These are the activations of a small neural network, seen along a few directions. Each row is one input.
In each table, some parts of the input vary, and every possible input appears once, in random order.
A made-up example of a description, with smaller parts first: one of 6 places along a line, together with either a single point or one of 11 places along a line or (one of 3 separate values, together with one of 8 places around a ring).
Shared parts are said once, and a part with two or three values counts as separate values.

Other details of the inputs shift rows strongly along two fixed directions, in all tables alike. That doesn't count.

Table:
R1: -.26  .18  -.42  -.29  .16  .20  .25  -.48  .15  .29  -.34
R2: .34  -.24  .06  .05  .60  -.02  .06  .79  -.05  -.06  .08
R3: -.31  .05  -.63  -.18  .05  .04  .01  -.38  .16  .18  -.36
R4: .20  .02  -.18  .20  .37  .21  .03  .22  .10  -.09  -.22
R5: -.54  .09  -.04  -.13  -.82  .29  -.20  -.70  -.19  .15  .35
R6: .57  -.02  .75  .36  .13  -.18  -.19  .60  -.08  -.43  .36
R7: -.35  .22  .00  -.06  -.94  .08  -.24  -.59  -.05  .07  .25
R8: -.07  -.11  -.26  -.10  .32  .26  .11  .31  -.01  .07  -.05
R9: -.03  -.12  -.41  -.16  .33  .18  -.01  .26  .01  .19  -.20
R10: .08  -.13  .40  .25  -.15  -.29  -.01  .19  -.06  -.24  .21
R11: -.05  -.02  -.38  -.04  .38  -.09  .05  .10  .13  .07  -.35
R12: -.12  .10  .32  .13  -.44  -.26  -.19  -.35  -.12  -.06  .38
R13: .44  .00  .06  .07  .54  -.13  .09  .81  .07  -.13  -.01
R14: -.02  -.02  -.21  .01  .54  -.03  .18  .30  .13  -.05  -.21
R15: -.12  -.03  -.10  -.09  -.14  .14  -.15  -.03  -.09  .17  .15
R16: -.24  .25  -.62  -.27  .03  .25  -.02  -.26  .17  .23  -.23
R17: .23  -.04  .58  .33  -.06  -.05  .06  -.23  -.12  -.14  .10
R18: .14  .05  .55  .05  -.13  -.20  .10  -.04  -.11  -.09  .21
R19: .16  .05  .54  .13  .01  -.02  .01  -.24  -.04  -.14  .09
R20: -.08  .08  .37  .15  -.48  -.30  -.23  -.28  -.13  -.05  .34
R21: .20  .06  -.26  -.09  .28  -.03  -.03  .38  .10  .03  -.24
R22: .02  .05  -.28  -.08  .22  .13  .10  .30  .12  -.04  -.21
R23: .09  -.02  .41  -.03  -.56  -.31  -.11  -.44  -.12  .00  .17
R24: .25  -.11  .49  .10  .12  -.21  .21  .25  -.07  -.18  .03
R25: -.30  .27  -.59  -.28  .02  .32  .04  -.23  .16  .18  -.23
R26: -.05  .02  -.38  -.25  .14  .01  .16  -.30  .13  .20  -.43
R27: .11  .02  -.11  -.13  .37  -.06  .20  .05  .11  .13  -.34
R28: -.38  -.01  -.06  -.08  -.58  .24  -.13  -.40  -.12  .11  .25
R29: .11  .11  -.31  -.11  .24  .04  -.02  .28  .13  .07  -.21
R30: -.44  .10  -.54  -.15  .12  .20  .14  -.36  .15  .15  -.29
R31: -.15  -.02  .22  .25  -.48  .27  -.23  -.47  -.22  -.01  .37
R32: .24  .00  .48  .05  -.18  -.33  -.02  -.05  -.12  -.03  .08
R33: .13  -.26  -.29  -.12  .30  .06  -.02  .38  .01  .07  -.13
R34: -.05  -.02  .17  .01  -.20  .07  -.12  .03  -.17  .06  .41
R35: .06  -.12  -.11  .04  .48  .35  -.01  .26  .05  -.03  -.05
R36: -.35  .23  .02  -.08  -.91  .10  -.22  -.62  -.06  .05  .27
R37: .46  -.12  .25  .04  .67  -.25  .27  .57  .05  -.09  -.17
R38: -.19  .08  -.29  -.22  .22  .18  .30  -.27  .12  .18  -.35
R39: .09  -.05  -.02  .17  .60  .05  .06  .20  .16  -.16  -.20
R40: -.52  .13  -.38  -.25  -.35  .41  -.08  -.52  -.04  .27  .11
R41: .28  .03  .21  .03  -.31  -.24  -.22  .18  -.08  -.13  .19
R42: -.45  .06  -.55  -.14  .09  .19  .14  -.35  .16  .11  -.33
R43: -.01  -.08  -.19  -.13  .34  .07  .35  .03  .16  .06  -.41
R44: .04  -.14  -.33  -.03  .30  -.17  .04  .12  .14  -.01  -.30
R45: -.12  -.15  -.05  .00  -.18  .14  -.04  .12  -.07  .03  .11
R46: .56  -.12  .50  .16  -.15  -.44  -.21  .58  -.11  -.29  .28
R47: .23  -.21  .30  .07  -.20  -.16  -.21  .31  -.21  -.07  .34
R48: -.16  -.04  .35  .20  -.57  -.25  -.12  -.23  -.09  -.13  .30
R49: -.01  .10  -.37  -.13  .29  .19  .11  .26  .13  .03  -.23
R50: -.09  -.03  .09  -.04  -.20  -.04  .17  -.24  .05  .05  -.13
R51: .41  -.11  .70  .36  .18  -.49  -.02  .59  -.14  -.31  .41
R52: .02  .00  .56  .48  -.40  -.14  -.20  -.37  -.17  -.23  .38
Description of these inputs: one of 4 places along a line, together with either one of 2 separate values or one of 11 places along a line.
Q: The inputs of R3 and R26 match in every part but the place on the line of 4. If R48 is changed in the same way as R3 into R26, which row does it become?
A: R50
Q: The inputs of R18 and R14 match in every part but the place on the line of 4. If R24 is changed in the same way as R18 into R14, which row does it become?
A: R42
Q: Which other rows does R39 become when the choice among 2 separate values takes its other values? List them by row number.
A: R52
Q: Which other rows does R51 become when the place on the line of 4 takes its other values? List them by row number.
A: R1, R13, R34
Q: List by row number the other rows that have the place on the line of 4 in common with R8.
A: R2, R5, R9, R15, R28, R31, R33, R34, R35, R40, R45, R47
Q: Which other rows does R19 become when the choice among 2 separate values takes its other values? List them by row number.
A: R17

Table:
R53: -.29  .01  -.16  -.14  -.22  .34  -.06  -.28  -.07  .19  .12
R54: -.28  .13  -.30  .02  -.26  .21  -.18  -.27  .02  .06  .06
R55: -.09  .25  -.15  .00  -.21  -.05  -.10  -.53  .12  .04  -.18
R56: .09  -.11  .60  .22  -.24  -.25  .03  -.15  -.14  -.15  .26
R57: .28  -.08  .18  -.05  .46  -.06  .28  .34  .04  -.02  -.20
R58: .05  -.18  .03  .07  .30  .14  .04  .40  -.09  -.03  .13
R59: .26  -.16  -.28  -.24  .10  -.30  -.07  .80  .01  .04  -.04
R60: .15  .06  .52  .27  -.29  -.34  -.08  -.12  -.07  -.20  .21
R61: .20  .10  .32  .25  -.36  -.13  -.38  .09  -.12  -.20  .38
R62: -.26  -.12  -.63  -.11  .43  .43  .14  .06  .13  .16  -.29
R63: .27  -.09  -.08  -.25  .02  -.54  .09  .43  .06  .05  -.19
R64: .10  -.08  .57  .24  -.26  -.29  -.01  -.14  -.14  -.19  .23
R65: .18  -.18  .15  .06  .53  -.09  .28  .30  .01  -.05  -.16
R66: -.29  -.04  -.26  .00  -.12  .26  -.09  -.19  -.03  .05  .04
R67: .25  .09  .63  .04  -.28  -.22  .02  -.10  -.14  -.08  .26
R68: .20  -.09  .09  .14  .47  -.19  .21  .31  .11  -.15  -.23
R69: -.22  .05  .02  -.14  -.16  .10  .13  -.51  .00  .18  -.08
R70: .24  -.02  -.11  .14  .38  .00  -.10  .52  .09  -.18  -.05
R71: -.15  .22  -.13  -.02  -.19  -.05  -.05  -.54  .13  .01  -.16
R72: -.34  .07  -.27  -.01  -.23  .23  -.14  -.28  .01  .06  .08
R73: -.25  .09  -.17  -.20  -.25  .35  -.06  -.25  -.07  .18  .11
R74: -.10  .09  -.60  -.29  .38  .45  .13  .11  .13  .23  -.30
Q: The inputs of R63 and R59 match in every part but one. If R60 is changed in the same way as R63 into R59, which row does it become?
A: R54
Q: What is each input in this table made of?
A: one of 2 separate values, together with either a single point or one of 10 places along a line
Q: Which other rows does R73 become when the choice among 2 separate values takes its other values? List them by row number.
A: R57
